These are the activations of a small network on made-up records, seen along a few directions, one row for each record.
After each row come some of the record's fields: Y, U, C, S, W, E.
Not every record has every field; a missing one is left out.
The largest differences between rows may come from other fields.
Strong random noise was added to every row along 3 fixed directions; ignore it. To show where, here is one row again and again, with new noise each time:
[-118 -266  251  172  -86  123 -291  279  137 -176 -120  -35  171  136
  227  233  -80 -181  -34  -43   13 -241  158]
[ 223 -161   39  473 -190   99  -93   84  322  277   24 -322 -181 -156
  195  -48  -49  159   72  374   46  205  -69]
[ 309 -150   78  338 -122   87 -151   39  286  118 -137 -336 -145 -141
  188  163 -104  -24  -49  309   49  188  -16]
[-219  -62  388  -73 -218 -243 -182  322  -89 -123  170  368   34  338
 -136  -40  320  318  304 -319 -366 -143  308]
[ -10  -44  311  -13 -190 -205 -162  208   -8  -66   70  185  -57  205
  -98   40  233  247  209 -160 -294    5  234]

[   0  138  264 -340 -113 -116   58   61 -353 -362  -82  486   86  445
 -172  290   82  107  -95 -363 -182   68  435]  {Y: y1, U: u1, W: w1, E: e1}
[  23  -68   11 -201  -88  149 -306  153 -138 -525 -251  259  159  316
  104  536 -129  -60 -194 -252 -180  -31  375]  {Y: y2, U: u1, W: w2, E: e1}
[-207   17  210   22    7 -179   77  287 -213 -193   70  487  -31  518
  -75   -8  239  140  172 -243 -440  -90  394]  {Y: y2, U: u1, W: w1, E: e1}
[-210  203 -107  195  277  169 -137  169    8 -192 -213 -173  242   10
  237  180  -59 -706 -157  115   47 -234  -33]  {Y: y2, U: u2, C: c2, S: s2, W: w1}
[ 204  155 -160   79   44   35   90 -170   40  122  -41 -413 -194 -160
  -81  -84    0  262 -274  120  160  234 -108]  {Y: y1, U: u2, C: c2, S: s2, W: w2}
[ -32   -2   13 -190  123  -56 -191   86  -26 -234 -123  -78   -3   63
  118  -18   90 -442  -41  -75  -98  -79  -67]  {Y: y2, U: u2, C: c2, S: s2, W: w2}
[  15  278  187 -303  112 -129  180 -175 -188  206    8   66   77  -29
 -238  -92  129  -17  -72  -53  264  -60 -265]  {Y: y1, U: u2, C: c1, S: s3, W: w1}
[-257  305 -101   60  133  141   67  150 -116 -111  124  177   75  341
 -171 -289  132  242  151  -41   69  -73  151]  {Y: y2, U: u1, W: w1, E: e2}
[  87 -136  -97   69 -151 -168 -133 -138   99  192  246  199 -173   26
   -7 -188   98  330  296   26 -192   27   -1]  {Y: y2, U: u2, C: c1, S: s4, W: w2}
[-166 -141  173  203   45  165  -36  122   16 -165   70  -19  249   96
   88  -48  -92 -332   38 -110 -213 -164  -48]  {Y: y1, U: u2, C: c2, S: s1, W: w1}
[-197 -140  -61  190  -44  210  -37  188 -114  183  156  -43  287  158
  138  -98 -110  170   46   33   27  -74  -44]  {Y: y1, U: u1, W: w2, E: e2}
[-181   18 -125  107  197 -163  -51  254   -2   77  234  -73 -123 -130
 -106 -251  166 -144  244  156 -126  223  -28]  {Y: y2, U: u2, C: c2, S: s2, W: w2}
[ 148   77 -283   50  251 -180  -18 -123   38  169 -134 -262 -336 -172
 -167  -63   22 -316   11  367 -192  420 -160]  {Y: y2, U: u2, C: c2, S: s1, W: w2}
[  -5  262   60 -126   77 -327  217   55  -37  158   71  182  -89 -103
 -181 -253  277   16  272 -164 -103  140 -258]  {Y: y2, U: u2, C: c2, S: s1, W: w1}
[-333 -432  107 -231   95   14 -189  178  -67  -88  -41  101  376 -150
  244  -48 -201    4  -78 -235  172 -458    2]  {Y: y1, U: u2, C: c2, S: s2, W: w2}
[ 403  241  -26 -265   51 -408   -2 -192  -31 -223  -78   28 -162 -126
 -137  365    1 -136   71 -184 -158  313  183]  {Y: y2, U: u2, C: c2, S: s1, W: w1}
[  27  -32   87 -170  -32  -92   81 -133 -126  -66   92   21  224   76
   26  -89 -117  141  -51  -10  101    6 -227]  {Y: y1, U: u1, W: w2, E: e2}
[ 324  171   76  -15  202 -229  -59 -219   -2    9 -111 -186 -130 -130
  -47  174  -58 -153   68  -63 -381  364  -69]  {Y: y1, U: u2, C: c2, S: s1, W: w1}
[-136 -204   18  -26  152   96   65  -10   11  138  -92 -134  172 -257
  159 -120 -134   22 -110   29  321 -188  -42]  {Y: y1, U: u2, C: c2, S: s1, W: w2}
[-279  -89   82   76 -348  263   55  151   63  250  244  160  119  208
  -99 -199  180  633    0 -130  146 -226  -97]  {Y: y1, U: u2, C: c1, S: s3, W: w2}
[ 569  239 -114 -200  -55   63  271 -418  128  305 -253 -455 -245 -531
 -236 -138  -34  315 -391  447  396  423 -436]  {Y: y1, U: u2, C: c2, S: s2, W: w2}
[ 311 -274   10  110  -81  -33 -318   74  319 -143 -236 -200  -47 -176
  315  404 -246 -350 -159  222  -96  116   85]  {Y: y2, U: u2, C: c2, S: s2, W: w2}
[-441 -263   98 -287  122  224 -282  283 -101 -411  -75  282  281  255
  132  257 -201 -483 -197 -220 -134 -335  124]  {Y: y1, U: u1, W: w2, E: e1}
[   5   27 -301  478  -73  240  184    1  218  460  205 -236 -122 -143
  290 -124  -16  301   81  335  237   64 -324]  {Y: y2, U: u1, W: w2, E: e1}
[ 150  144   96  202  -78 -201  120 -135   45  189  152  -28 -294  -58
 -273 -197  195  243  172  -48 -475  372  -42]  {Y: y1, U: u2, C: c2, S: s1, W: w1}
[-339 -241  206  -64  -67 -144 -175  347  -92   47  413  480  164  251
   14 -274  132  310  355  -94 -174 -427 -169]  {Y: y2, U: u2, C: c2, S: s2, W: w2}
[ 164 -375  -79  -29 -222   -5 -104    5  227  130   94  -86  -18  -39
  170  -84 -291  142 -202   99   69  -58  -37]  {Y: y1, U: u2, C: c2, S: s2, W: w2}
[ 143  -41  211 -617   15 -564  193  -99 -313   81  185  211  -96   31
 -493 -308  401  362  304 -407 -235   -7  -21]  {Y: y1, U: u2, C: c1, S: s3, W: w2}
[-204  226  -48   28   75    7  125 -127    5  -55   68   36  -41  160
 -345 -192  278  -59   95 -141 -271  149  113]  {Y: y1, U: u2, C: c1, S: s4, W: w1}
[  23 -386 -110  540 -158   49  -47   38  385  476  277 -230    9 -240
  346 -357 -110  503  -88  497  304   93 -201]  {Y: y2, U: u2, C: c2, S: s2, W: w2}
[ 568  -98  -53  454 -126  212 -102 -271  207  378 -129 -276 -197 -299
   26   -6 -381  110 -183  414   55  350 -122]  {Y: y1, U: u2, C: c1, S: s3, W: w1}
[-225 -109 -277  428  399  122  122   38  171  278  157 -124 -184 -255
   71 -300   78 -452  306  213   52 -109 -264]  {Y: y2, U: u2, C: c1, S: s4, W: w1}
[ -57  128 -244  427   31  226  285  121   88 -131   10 -102   -1  115
   24   50  110 -186  -63  316   33   81  271]  {Y: y2, U: u1, W: w1, E: e1}
[-461   17  -15  286 -156  313  -43  345  -63 -245  315  293  286  635
  117  -89  -21  205  140 -247   40 -298  346]  {Y: y2, U: u1, W: w1, E: e2}
[-171  -52  -77  221   54  248  101  -42  124  271  175 -326    2 -189
   22 -354  135  -62  -51  302  134   68 -327]  {Y: y1, U: u2, C: c2, S: s1, W: w2}

Here are new rows. What are their fields?
[ 232  280 -169  234 -135  308  151 -181  191 -170 -146 -186   25    8
  -54  121   33   80 -103  161   69  293  -22]  {Y: y2, U: u1, W: w1, E: e2}
[ -38 -141   68  163   24  -10  -35  -74  115  312   75 -278 -107 -185
   97 -227 -117  -32   93  440  185  219 -226]  {Y: y1, U: u2, C: c2, S: s2, W: w2}
[-156 -166   18   -1  277   11 -156   93  -53  -17  -41  163  -38  141
   80   36  185 -459  240 -161 -214 -183   48]  {Y: y2, U: u2, C: c1, S: s4, W: w2}
[ 537 -254 -161  103  -18 -154  -49  -99  171   32 -166 -336  -77 -196
  111  110 -244 -139 -243  367  -43   89 -101]  {Y: y2, U: u2, C: c2, S: s2, W: w2}
[-263 -558    0  110   42  275 -159  156  222  184   -2 -175  235 -409
  513 -255 -416 -128    4  295  565 -375 -397]  {Y: y1, U: u2, C: c2, S: s2, W: w2}
[   0  375  -70  162   84  224   72  188  -30  -76 -131  -27  -47  170
   30   18  157 -106 -188  100   58   82  115]  {Y: y2, U: u1, W: w1, E: e1}
[ 158  -80  209 -364 -107 -438 -116 -113 -202 -149 -139  137  119  -69
  -10  150  -14   11  109 -165   33 -125  -30]  {Y: y2, U: u2, C: c2, S: s2, W: w2}
[-547  -58 -109   25  -53  232  184  335 -167  -55   73  267  345  266
   62 -229  118  200   70 -113  157 -496   78]  {Y: y2, U: u1, W: w2, E: e1}
[   5 -378  195 -127 -128 -166 -285 -141  -12   62  200  324   79   -5
   63   43  -76  150  105 -233 -196 -196   53]  {Y: y1, U: u2, C: c1, S: s4, W: w2}
[  36 -255  128  -64  -46    1 -266 -100 -105  -21  -74 -123  229  -63
   49   -3 -162 -173   57   -4  169 -187  -61]  {Y: y1, U: u2, C: c1, S: s3, W: w2}
[ -12  -33  -24  277  114  -76   89  117  247  288  228 -135 -106 -223
  128 -231  -67 -158  254   20   83  101 -313]  {Y: y2, U: u2, C: c2, S: s1, W: w1}
[-186  123  146   62 -134  118    7  193 -171 -117   91  423   -1  344
  -97  115  156  -56  -46 -237 -346   19  284]  {Y: y1, U: u1, W: w1, E: e1}
[   7 -278   87  106 -244  -53 -218  -65  143 -108  -50  -12  210  -67
  225  100 -158   85  -67  165   18 -149   93]  {Y: y2, U: u2, C: c2, S: s2, W: w2}
[-304  -20   -4  351   37  163  119  168   74  156  191  -89  297  -22
  174 -334   37   25    7   41   -5  -76   53]  {Y: y1, U: u2, C: c2, S: s1, W: w1}
[-213 -287  -33  -11   84 -197 -303  296 -103  108   56  219   86 -126
  165 -120 -134 -121  104 -133 -299 -276 -153]  {Y: y2, U: u2, C: c2, S: s2, W: w2}
[ 269 -113  -44 -162  356 -208 -111 -108  134 -101 -310 -230 -228 -420
  109  163 -172 -639  -88  166  163   34 -337]  {Y: y2, U: u2, C: c2, S: s2, W: w2}
[ 257  381   -3 -253    6 -127  193  -47 -273 -231 -224  122 -226  320
 -362  163  435  247  -28  -72 -100  431  282]  {Y: y2, U: u1, W: w2, E: e1}
